Each row below holds a small network's activations on one record, seen along a few directions.
Here are examples, each followed by its value of one field, G.
Other fields move the rows too, some of them a lot.
[ 22 -10 -29  24 -39 -37   5 -36 -11  36  -9 -37 -28  17   7  -1 -15   6
  62  26  26 -13   1  19 -12] => g24
[  2 -28 -19  28 -30 -28 -19 -30 -14  12  -9 -38 -11  21  -4   1 -15   3
  49  17  17  -7  17  20  -3] => g1
[  3 -31 -14  22 -25 -28 -19 -30 -15  13 -10 -39  -7  23 -10   8 -13   4
  56  14  21  -3  12  21  -4] => g9
[-14  25  13 -28  42  46  16  42  17 -41  13  57  26 -28   4   6  27 -17
 -83 -23 -27  16  -1 -24  17] => g24
[ 13 -28 -12  15 -28 -23  -8 -26 -14  10 -19 -24   0  16  -2  12 -17  -1
  49  10  25   8   6   9 -13] => g5
[ -22   37   41  -40   61   60   11   63   22  -46   20   69   31  -35
   -2   -4   28   -6 -102  -36  -44   16  -10  -29   18] => g19
[ -23   36   43  -43   62   61   15   68   22  -47   19   74   35  -34
    0   -6   26  -14 -105  -36  -37   16  -18  -33   19] => g7
[ 22  -6 -20  11 -31 -31   8 -29  -4  33 -11 -29 -25  14   7  -2 -14   9
  51  19  21  -9  -7  11 -16] => g15
[-18  32  23 -33  47  48  17  46  18 -44  17  57  30 -33   4  -3  30 -15
 -89 -24 -35  10  -1 -31  19] => g14
[ 21  -5 -15  16 -39 -35  -2 -34 -11  40  -3 -40 -26  11   5  -6 -17  15
  59  22  18 -15  -2  15 -12] => g22
[ 19  -7  -8  10 -29 -30   1 -28  -8  34 -10 -31 -24  12  -1  -3 -17  13
  48  16  21  -9 -12   9 -17] => g18
[  9 -26   2  13 -19 -19  -9 -20 -12  10 -14 -19  -1  14  -5   7 -17   2
  37   6  23   4  -5   9  -9] => g3
[  4 -30 -20  16 -28 -28 -10 -28 -13   5 -18 -34  -5  22  -8  11 -12  -4
  54  13  23   4  10  11 -14] => g15
[-20  34  39 -38  59  56  15  63  21 -43  16  71  34 -32   2  -6  23 -12
 -99 -35 -35  14 -17 -30  19] => g7
[  7 -28 -19  20 -29 -26 -18 -29 -13  11 -12 -32   0  17   0   5 -16   2
  51  16  23  -1  18  12  -4] => g16
[  9 -25   0  15 -17 -19  -5 -21 -11   9 -18 -17   2  13  -1   8 -14   2
  36   3  25   7   4   3 -11] => g3
[ 17  -7 -26  24 -40 -36  -2 -36 -12  39  -4 -43 -29  18   0  -3 -17   9
  60  24  17 -18  -5  23 -19] => g20
[ 16 -11 -27  12 -34 -35   2 -33  -7  32 -10 -38 -27  18   0  -2 -13   6
  57  20  19 -11  -3  14 -18] => g15
[-24  31  33 -30  51  46  17  53  19 -39  15  60  29 -29   5  -8  26 -13
 -91 -33 -38   9 -11 -24  17] => g7
[ -25   38   39  -41   63   62   12   66   23  -49   21   69   30  -33
   -2   -5   30   -9 -104  -35  -47   12   -8  -31   21] => g13
[  4 -30 -22  29 -32 -32 -22 -33 -16  14 -10 -43 -11  21  -7   3 -15   5
  59  18  18  -6  19  23  -5] => g1
[ 17 -11 -26  15 -33 -33   3 -31  -6  29  -8 -37 -26  17   1  -1 -12   6
  54  21  18 -11  -5  14 -14] => g10
[-18  30  27 -33  47  50  15  50  20 -43  19  57  28 -30   6  -1  27 -13
 -89 -24 -33  13  -6 -30  20] => g12
[  6 -25  -7  16 -27 -18 -15 -25 -13  10  -9 -28   1  16   0   5 -16   2
  43  12  21   0  14   7  -4] => g22
[  5 -29 -10  24 -28 -26 -15 -29 -14  12 -12 -36  -8  24  -4   4 -16   0
  51  14  23  -4  11  12  -6] => g11
[  4 -28  -2  18 -22 -24 -18 -26 -15  11 -11 -34  -7  18 -12   3 -15   2
  49  11  17  -3   7  14 -10] => g11
[ 20  -6 -10  11 -34 -30   1 -30  -8  35  -6 -35 -24  12   5  -4 -16  11
  53  21  20 -14  -6   8 -13] => g4
[ 12  -4  -5  13 -22 -29  -3 -27  -9  33  -2 -37 -25  15  -4  -7 -13  16
  46  17  11 -17  -7  15 -10] => g13
[ 10 -32 -23  23 -31 -32 -13 -32 -15   9 -15 -40  -5  20  -4   9 -14  -1
  63  19  27   1  14  13  -6] => g10
[  3 -28  -3  18 -20 -25 -17 -26 -15  11 -11 -36  -7  20 -10   4 -14   5
  48  11  17  -3   8  16  -6] => g13
[ -1 -25   6  13 -16 -17 -17 -20 -12   9 -10 -27  -3  14 -11   5 -14   8
  34   4  13   1   6  11  -8] => g19
[ -2 -28 -15  28 -22 -27 -23 -29 -15  15  -7 -39 -12  24 -11   3 -12   5
  48  13  15  -8  17  26  -2] => g2
[  3 -28 -17  23 -27 -27 -17 -30 -15   8 -12 -39  -7  21  -7   2 -12  -1
  56  18  21  -6  20  14  -5] => g14
[ -17   31   28  -44   54   64   20   58   26  -47   10   73   35  -38
   10    8   26  -15 -101  -33  -32   23   -9  -40   15] => g23
[ 21  -5 -14   7 -33 -29   3 -29  -9  35 -10 -32 -25  14   3  -3 -16   7
  52  20  20  -9  -9   7 -18] => g4
[ 19  -6 -11   9 -32 -24   4 -27  -8  35 -11 -26 -23  12   7  -2 -20   9
  40  17  22  -9  -8   3 -18] => g23
[  2 -30 -16  25 -30 -29 -14 -30 -16  11 -16 -36  -7  25  -5   3 -17  -3
  55  12  22  -4   9  17 -14] => g20
[-21  30  15 -28  52  47   9  47  24 -43  18  57  28 -31   6  -3  30  -8
 -87 -20 -35  11   7 -22  25] => g16
[ 17  -5  -5   4 -26 -25   0 -25  -7  33  -6 -28 -24  14   0  -4 -17   9
  43  17  18 -10 -15   6 -15] => g4
[ 20 -12 -27  27 -41 -38   1 -37 -10  41  -6 -44 -30  21   7  -3 -17  12
  64  24  22 -17   0  22 -13] => g17
[ 23  -9 -20  11 -33 -28   4 -30  -8  36 -12 -32 -24  11   8   3 -17   8
  51  19  25  -7  -6   6 -17] => g23
[  9 -31 -21  22 -35 -29 -15 -33 -16  17 -18 -39  -8  20  -2  10 -19  -1
  62  15  25  -2   9  15 -12] => g8
[ 20  -3 -23  18 -34 -33  -1 -32  -4  36  -3 -33 -25  12  10  -5 -15  14
  52  24  19 -15   2  16  -8] => g16
[ 21 -10 -27  18 -36 -36  -7 -36 -11  39  -3 -46 -28  16   0   0 -16  14
  62  26  23 -16   1  18 -11] => g9
[  8 -32 -27  28 -32 -31 -11 -33 -16   9 -18 -36  -6  22  -2  12 -14  -5
  62  17  27   1  17  19  -8] => g24
[-16  30  16 -27  45  48  13  43  20 -40  18  55  23 -26   7   2  27 -12
 -85 -24 -32  14   1 -24  18] => g17
[-21  32  14 -33  47  46  10  45  20 -41  17  55  25 -30   2  -3  27 -14
 -86 -27 -40   9  -4 -20  14] => g8
[  5 -31 -11  27 -32 -30 -13 -31 -15  14 -13 -39 -11  24  -4   4 -17   0
  57  15  24  -6   6  17  -9] => g11
[ 20  -8 -28  17 -36 -36  -7 -36 -12  39  -3 -45 -27  16   1  -3 -16  14
  62  26  23 -16   4  17 -10] => g9
[-18  30  23 -34  45  48  14  48  19 -44  18  55  25 -32   3  -1  28 -14
 -88 -22 -36  13  -2 -31  18] => g12
[ 23  -5 -24  19 -37 -34   1 -33 -10  40  -5 -36 -26  13   6  -1 -17  14
  54  21  18 -13  -4  18 -15] => g5
[ 22  -5  -5  10 -25 -28   0 -26  -8  37  -6 -26 -23  11   1  -4 -17  14
  44  15  21  -8 -14  12 -13] => g3
[  6 -24  -1   9 -16 -17 -11 -19 -11   4 -16 -20   1  13  -7   7 -15  -1
  34   6  21   6   2   1 -11] => g18
[ 23 -13 -29  21 -39 -40   0 -37 -11  35  -7 -47 -28  16   3  -2 -15  11
  69  27  24 -13   1  17 -10] => g10
[-17  29  11 -29  46  50  13  48  27 -42  18  62  23 -31   9   2  26  -9
 -88 -22 -32  13   1 -24  22] => g6
[-17  32  33 -40  50  58  13  55  18 -45  17  65  31 -34   1   2  24 -15
 -96 -29 -35  17 -11 -36  14] => g12
[ 16  -6 -25  23 -35 -37  -8 -35 -10  38  -1 -45 -29  14   1  -8 -13  16
  59  24  11 -19   3  23  -9] => g1
[  4 -31 -22  34 -29 -33 -21 -34 -17  14  -9 -45 -11  24  -6   2 -13   4
  63  21  21 -10  24  26   0] => g2
[ 17  -8 -28  23 -34 -38  -6 -36  -9  38  -3 -47 -29  18   2  -7 -16  16
  62  23  13 -20   1  24 -11] => g8
[  2 -29 -16  21 -29 -24 -12 -27 -15   7 -15 -31 -11  24  -9   9 -14  -6
  46  13  21   1   7  13 -16] => g20
[-18  29  19 -28  46  49  14  45  22 -40  17  57  24 -28   8   2  26 -10
 -87 -26 -33  14   1 -25  19] => g17
[-16  37  29 -37  51  56  13  53  21 -44  20  66  36 -35   8  -3  25  -9
 -95 -29 -36  15  -3 -32  20] => g22
[ 12 -28  -5  19 -22 -27 -11 -25 -13   9 -16 -26  -3  14  -5   9 -14   5
  48  11  24   6   1  12  -8] => g21
[ 24 -11 -12  16 -31 -35  -2 -31  -9  36  -7 -34 -26  13  -1  -1 -16  18
  57  20  23  -7 -10  18 -12] => g21
[ -18   39   34  -41   56   62   21   60   25  -47   14   78   35  -36
    7   -1   28  -15 -103  -34  -36   17   -8  -37   17] => g14
[  4 -24   1   7 -15 -16  -7 -18 -10   3 -16 -20   0  11  -7   7 -14  -2
  31   3  19   4  -1  -1 -13] => g18
[ 11 -29 -25  23 -30 -28 -13 -30 -13  11 -13 -31  -8  18  -1  13 -13   3
  51  20  30   4  17  15  -3] => g6
[ 17  -7 -27  25 -37 -39  -9 -38 -13  42   1 -50 -30  16  -1  -5 -14  17
  65  24  13 -20   3  26 -11] => g2
[ 20  -4  -9   9 -26 -26   8 -25  -5  35 -11 -21 -21   8   7   0 -16  13
  35  11  21  -7  -9   7 -16] => g5
[-19  32  13 -31  50  52  11  49  28 -43  18  63  26 -34   9   3  27  -7
 -91 -22 -32  15   5 -26  24] => g6
[ 26 -11 -23  23 -33 -36   0 -34 -10  37  -6 -36 -28  15   4   3 -13  15
  59  24  24  -7  -1  21  -9] => g21
[  2 -25   3  13 -18 -19 -19 -22 -13  10 -10 -29  -5  16 -12   5 -14   5
  40   7  14   1   6  12  -9] => g19

Which value of G does each new row have?
[ -24   37   38  -41   62   58   11   62   21  -47   21   65   29  -33
   -3   -4   30   -9 -100  -33  -45   12   -9  -28   19] => g13
[-17  34  35 -41  52  60  16  57  18 -46  17  69  31 -34   4  -1  25 -14
 -99 -29 -35  18  -9 -39  16] => g12
[ -14   35   35  -42   63   57   13   65   25  -50   18   77   35  -39
    0    2   30   -9 -103  -32  -37   25  -14  -32   20] => g21
[  5 -31 -24  28 -32 -29 -12 -32 -16  10 -17 -35  -8  23  -2   8 -16  -5
  57  14  24  -2  14  19 -10] => g24
[-21  26  15 -28  44  46  18  45  19 -43  13  59  27 -27   5  -1  26 -18
 -86 -27 -34  11  -4 -23  14] => g24
[ 14  -5 -15  20 -36 -33  -1 -32 -10  40  -3 -38 -27  17   5  -7 -18  13
  52  20  18 -17  -2  17 -13] => g22
[ 17 -10 -31  31 -36 -42  -9 -40 -14  40  -2 -53 -31  21   0  -7 -14  16
  73  30  19 -21  11  30  -5] => g2
[ 16 -15 -29  24 -38 -38   2 -36 -11  34  -9 -41 -28  18   3  -3 -16   5
  62  21  19 -18  -4  24 -16] => g24
[ 21  -8 -23  11 -33 -33   4 -32  -7  34 -11 -34 -25  15   4  -3 -15   9
  56  19  22 -10  -4  12 -17] => g15
[ 10 -24   1  12 -15 -17  -6 -20 -11   7 -16 -17   3  13  -3   9 -13   1
  34   4  24   8   4   2  -9] => g3
[ 18  -8  -5  14 -32 -31  -3 -29  -8  38  -7 -33 -25  12  -2  -5 -18  18
  50  16  18 -11 -10  15 -14] => g19
[ -1 -28 -16  17 -26 -24  -9 -26 -14   5 -15 -33 -10  22 -11   9 -11  -7
  46  11  18   0   3  12 -19] => g20
[-14  27  15 -28  44  48  19  44  18 -42  13  61  26 -28   7   3  27 -17
 -86 -24 -27  17   0 -27  18] => g24
[ -16   35   37  -44   63   57   17   66   26  -50   17   76   34  -40
    0    2   31   -9 -105  -35  -39   23  -17  -34   18] => g21
[ 10 -25   1  13 -18 -16 -10 -19 -11  10 -14 -15   1  14  -3   6 -17   2
  34   6  23   6  -2   7  -8] => g3
[ 12  -9 -22  15 -33 -31   1 -30  -9  30  -6 -35 -27  20  -3  -2 -12   2
  49  20  16 -13  -7  16 -19] => g20
[-21  35  15 -28  48  47   4  47  20 -40  21  56  25 -31   2  -7  27  -8
 -87 -25 -41   9   4 -20  22] => g1
[  0 -29 -17  20 -27 -25 -11 -27 -14   6 -17 -32 -10  23  -9   8 -13  -6
  48  12  20   0   6  14 -17] => g20
[-24  31  23 -37  52  56  16  57  21 -48  16  65  26 -27  -1   1  31 -20
 -95 -30 -39  16 -10 -29  11] => g20
[ 21 -11 -30  28 -40 -38   2 -37 -10  39  -8 -41 -29  19   7   0 -16  10
  62  25  22 -13   5  22 -11] => g17
[  5 -25   4  14 -19 -18 -15 -19 -11   8 -13 -20   1  12  -7   5 -16   6
  33   6  19   4   3   8  -7] => g19
[-25  33  27 -33  52  53  15  55  22 -45  16  65  27 -29   2  -4  28 -16
 -94 -32 -39  12  -9 -26  12] => g20
[  8 -25   1  12 -20 -18 -12 -20 -12  11 -13 -19  -1  14  -7   7 -16   2
  38   7  23   6  -1   8  -8] => g3
[  6 -32 -27  31 -33 -34 -19 -35 -15  12 -13 -44  -9  24  -3   5 -13   3
  67  24  25  -5  23  22  -3] => g16
[ 16  -5  -9   9 -31 -29   1 -29  -7  34  -6 -34 -24  12   5  -4 -16  12
  49  19  18 -13  -6   6 -13] => g4
[  6 -28 -26  25 -28 -25 -14 -29 -10   9 -12 -30  -9  19   2   9 -13   3
  45  19  26  -1  20  14  -2] => g6
[ 13 -28  -6  17 -22 -25 -17 -24 -13   8 -15 -25  -2  14  -8  11 -15   5
  45  10  24   8   2  13  -8] => g21
[ -2 -29 -14  30 -23 -30 -17 -30 -15  16  -9 -40 -13  24  -8   0 -11   5
  52  13  15 -10  16  26  -2] => g2
[-15  28  17 -28  42  45  14  43  21 -40  16  55  23 -28   6   1  27 -12
 -84 -25 -34  15  -1 -24  18] => g17
[-21  36  27 -41  54  57  14  53  19 -48  19  62  33 -34   1  -3  31 -15
 -96 -27 -38  13   1 -37  20] => g14
[-17  34  22 -39  54  57  10  51  23 -46  21  61  32 -32   3   2  30 -10
 -94 -25 -34  14   0 -32  23] => g9
[ -25   38   29  -37   60   59   10   62   25  -48   22   65   29  -30
    2   -6   30   -8 -100  -31  -46   11   -3  -28   24] => g13
[  1 -27 -11  22 -22 -23 -17 -26 -13  10  -9 -34  -9  21  -5   2 -14   4
  41  12  15  -5  13  16  -3] => g13
[  4 -27   0  18 -20 -22 -17 -24 -14  12 -12 -31  -4  18 -10   4 -15   7
  45   7  16   0   7  13  -9] => g19
[-19  34  14 -33  50  55  11  51  28 -44  20  64  25 -33   7   2  29 -10
 -93 -23 -34  15   5 -30  22] => g6
[ 21  -1 -11  13 -27 -28   3 -27  -4  38  -6 -25 -24   9   7  -6 -14  17
  44  15  16 -11  -9  15 -12] => g3
[ 19  -3 -15  17 -38 -33  -3 -33 -11  40  -1 -38 -26  12   5  -5 -17  14
  56  22  20 -15   0  14 -11] => g22
[ 21  -9 -27  20 -37 -37   3 -35  -7  34  -7 -40 -27  15   5  -3 -14   9
  62  26  21 -14  -1  15 -11] => g10
[ -19   35   37  -44   54   59   18   58   19  -48   17   67   32  -36
    1   -1   27  -16 -100  -31  -38   16  -13  -40   14] => g12
[-19  30  15 -31  49  45  12  44  20 -41  16  54  25 -30   3  -2  27 -12
 -85 -27 -39  10  -5 -20  14] => g8
[ -17   37   37  -44   62   61   18   65   26  -51   13   77   36  -38
    3   -1   27  -12 -105  -36  -36   20  -14  -40   16] => g18
[  6 -25  -5  11 -25 -13  -8 -21 -12   8 -18 -19   0  16   0   9 -19  -3
  33   8  24   6   6  -1 -13] => g23
[ 22 -10 -18  12 -33 -28   7 -30  -6  36 -14 -30 -24  11  10   2 -17  10
  50  18  25  -7  -6   6 -17] => g23
[ -25   37   45  -44   64   63   10   67   24  -46   20   72   31  -39
   -3   -2   29   -5 -106  -37  -47   17  -11  -31   18] => g19
[ 11 -29 -13  17 -30 -22  -3 -27 -13  12 -21 -27  -3  15   4  14 -17  -3
  49  11  27   5   5   3 -13] => g23
[ 17  -4 -19  15 -33 -33   1 -32 -11  35  -2 -41 -26  12   2  -5 -14  12
  54  22  17 -16   0  12 -11] => g22
[-21  31  14 -29  51  45  12  46  23 -43  18  54  26 -30   5  -3  31 -12
 -86 -21 -36   9   3 -24  22] => g16
[ 13  -3  -1  11 -24 -26  -4 -26  -8  35  -2 -32 -24  13  -4  -6 -14  19
  41  13  10 -14  -7  14 -11] => g19
